These are the activations of a small neural network, seen along a few directions. Each row is one input.
Each table varies a few parts of the input and shows all the possible inputs, shuffled.
Descriptions start from the smaller parts, as in this example, which fits no table here: values(2) and (point or line(9) or (line(4) and ring(5))).
Shared parts are said once, and a part with two or three values counts as separate values.
In the rows, zero is written as 128.

Other details of the inputs shift rows strongly along two fixed directions, in all tables alike. That doesn't count.

Table:
x1: [117 117 129 118 119 134 132 128 135 120 142 124 126]
x2: [122 119 131 115 120 135 128 128 136 118 144 119 129]
x3: [139 134 126 138 146 131 124 120 126 133 116 129 123]
x4: [121 116 127 117 112 123 140 142 130 125 137 138 145]
x5: [131 112 133 118 109 132 139 129 135 117 136 126 136]
x6: [117 117 128 115 119 134 129 129 132 116 141 128 125]
x7: [134 132 124 137 145 127 124 119 124 126 112 131 120]
x8: [139 136 126 138 147 128 122 121 125 134 118 124 128]
x9: [123 117 128 118 113 122 143 142 128 123 140 138 144]
x10: [135 136 124 137 148 124 121 126 121 142 120 130 123]
x11: [122 123 131 118 120 134 128 131 132 125 150 121 130]
x12: [148 124 126 143 136 128 132 121 126 135 109 137 129]
x13: [130 112 133 120 108 133 135 132 132 124 138 129 131]
x14: [ 81 226 171 158  39 105  98 134 131 119  75  84 126]
x15: [120 121 129 117 120 134 124 131 135 127 148 121 131]
x16: [139 136 125 138 146 130 123 121 124 136 119 126 127]
x17: [135 139 125 139 147 123 126 124 122 138 121 130 125]
x18: [121 120 131 116 120 134 123 133 132 129 150 121 128]
x19: [135 135 121 135 145 124 122 126 120 138 117 132 120]
x20: [122 119 131 117 118 135 125 132 133 125 147 122 124]
x21: [133 131 124 139 144 127 121 123 121 133 115 134 116]
x22: [119 121 125 110 121 128 129 132 132 119 142 122 130]
x23: [131 112 132 118 109 134 139 130 134 119 136 129 135]
x24: [119 122 126 113 120 129 130 133 129 122 146 126 127]
x25: [122 117 127 114 113 123 142 141 129 122 136 137 147]
x26: [134 136 120 136 145 124 122 124 123 136 115 133 123]
x27: [134 137 124 138 147 124 122 124 124 140 119 131 126]
x28: [141 128 122 139 141 118 136 134 118 140 110 145 137]
x29: [135 133 126 144 145 128 129 120 124 133 118 132 118]
x30: [133 131 124 143 144 128 125 120 127 135 116 132 119]
x31: [150 127 128 144 136 128 136 121 123 133 112 137 128]
x32: [115 117 128 117 118 133 126 130 133 119 142 129 124]
x33: [135 132 125 141 145 127 127 118 127 130 113 128 121]
x34: [120 119 130 118 118 136 125 130 136 123 145 123 127]
x35: [135 138 125 136 148 123 124 123 124 135 117 126 128]
x36: [118 122 128 113 122 130 129 132 132 124 146 123 133]
x37: [141 131 123 138 142 117 138 131 121 133 107 141 141]
x38: [140 135 127 141 145 130 125 121 124 134 120 130 120]
x39: [119 121 125 110 120 130 129 132 131 121 143 125 129]
x40: [117 119 129 118 118 133 129 130 130 117 144 128 123]
Description of these inputs: line(5) and (values(2) or ring(6)).
Q: The inputs of x18 and x11 match in every part but the line(5) part. If x20 is changed in the same way as x18 into x11, which row does it become?
A: x38
Q: Which other rows does x25 become when the values(2) part takes its other values? List them by row number.
A: x23
Q: List by row number the other rows that have the line(5) part in common with x34.
A: x4, x12, x15, x26, x27, x30, x32
Q: A walk changes only the ring(6) part. It starts at x33 and steps to x7. List the rest of the walk in order.
A: x22, x35, x8, x2

Table:
x41: [129 132 124 127 142 128 123 125 127 131 128 124 127]
x42: [131 127 124 130 135 124 132 131 124 132 123 137 134]
x43: [144 125 131 137 129 131 131 125 128 136 123 130 132]
x44: [ 91  90 138  77  76 146 135 142 152  96 193 111 132]
x45: [135 129 124 129 137 123 133 130 125 132 121 133 137]
x46: [ 78 233 169 154  42 102  94 135 130 119  77  83 129]
x47: [132 126 125 132 137 132 123 121 127 128 123 130 115]
x48: [140 127 130 135 137 136 122 120 130 135 130 123 121]
x49: [139 120 124 134 134 128 134 126 124 130 117 139 126]
x50: [138 120 127 133 133 129 136 125 128 127 120 136 130]
x51: [133 123 126 135 140 134 124 120 128 129 126 129 117]
x52: [136 130 125 132 138 123 133 131 123 135 120 134 136]
x53: [ 89  96 134  75  82 139 132 147 146 103 195 113 137]
x54: [133 126 126 130 139 133 127 119 129 124 127 125 121]
x55: [134 126 122 133 139 123 132 131 123 134 122 139 131]
x56: [136 126 123 130 139 123 132 132 123 133 123 137 134]
x57: [127 132 124 132 142 127 122 126 124 135 129 129 120]
x58: [138 121 127 136 133 129 134 125 126 130 119 137 127]
x59: [133 127 124 133 137 123 132 132 122 136 124 138 130]
x60: [131 133 124 130 145 128 123 125 125 134 127 126 125]
x61: [140 120 125 131 136 128 138 124 127 125 120 135 132]
x62: [129 129 122 129 146 129 123 125 126 132 129 130 123]
Q: What do these inputs look like to the network?
A: values(2) and (point or line(4) or line(6))
Q: The inputs of x55 and x46 match in every part but the values(2) part. If x50 is changed in the same way as x55 into x46, which row does it become?
A: x44

Table:
x63: [111  92 136 107  72 132 154 142 147 109 157 134 146]
x64: [ 90 109 136  95  96 130 145 147 145 105 163 121 157]
x65: [ 85 118 128  95  94 126 122 152 131 114 175 131 125]
x66: [ 96 239 174 157  51 120  79 120 137 130  89  61 129]
x67: [152 183 135 197 172 130  92 101 113 163  75 124  90]
x68: [122  90 139  98  69 132 141 148 142 115 154 128 150]
x69: [180  64  85 107 220 152 138 103 121 129 143 153 109]
x70: [127 102 137  93  71 136 145 143 145 111 157 123 161]
x71: [ 90 107 135 100  85 134 133 151 135 116 164 136 133]
x72: [172  55  90 116 214 139 142 127 116 157 142 171 127]
x73: [108 111 143 100  95 147 108 131 148 125 179  97 119]
x74: [167  60  90 119 227 148 149 101 126 117 141 156 111]
x75: [105 109 138 101  83 127 152 144 137 113 171 123 136]
x76: [138 190 116 183 176  97 111 115 105 158  58 140 114]
x77: [147 176 120 182 170 115 114  94 112 135  45 132  94]
x78: [100 125 125  79  98 126 123 149 136 115 175 113 147]
x79: [104 114 131  84  88 134 133 148 140 117 163 118 155]
x80: [107 109 141 104  81 133 143 150 129 113 174 130 128]
x81: [112  93 140 109  68 137 144 147 140 109 160 141 139]
x82: [154 184 134 194 186 126 104  94 122 153  73 111 113]
x83: [193  69  94 116 212 141 157 121 113 150 155 160 134]
x84: [159 174 123 173 168 116 101 100 106 141  43 127  97]
x85: [ 86 122 130  91 105 122 134 147 142 104 173 116 149]
x86: [ 71 229 166 160  39  96 108 139 130 124  63  97 139]
x87: [167  63  96 135 224 156 134 102 132 155 167 149  99]
x88: [167  65  84 111 223 131 132 128 112 154 154 166 119]
x89: [ 79 225 167 157  42 112  91 124 125 101  63  92 103]
x90: [163 187 134 191 171 104 134 112 105 147  55 131 134]
x91: [169 172 133 196 158 108 135 109 116 143  40 143 144]
x92: [117 105 140  92  81 129 140 151 131 118 169 117 140]
Q: The inputs of x63 and x70 match in every part but one. If x75 is changed in the same way as x63 into x70, which row does it become?
A: x83
Q: What do these inputs look like to the network?
A: ring(5) and (values(2) or line(4))
Q: A walk changes only the ring(5) part. It starts at x85 and steps to x76. List the rest of the walk in order.
A: x65, x88, x78
Q: Which other rows does x84 become when the values(2) part takes its other values? List them by row number.
A: x73
Q: Which other rows does x87 become when the values(2) part takes its other values? List them by row number.
A: x77
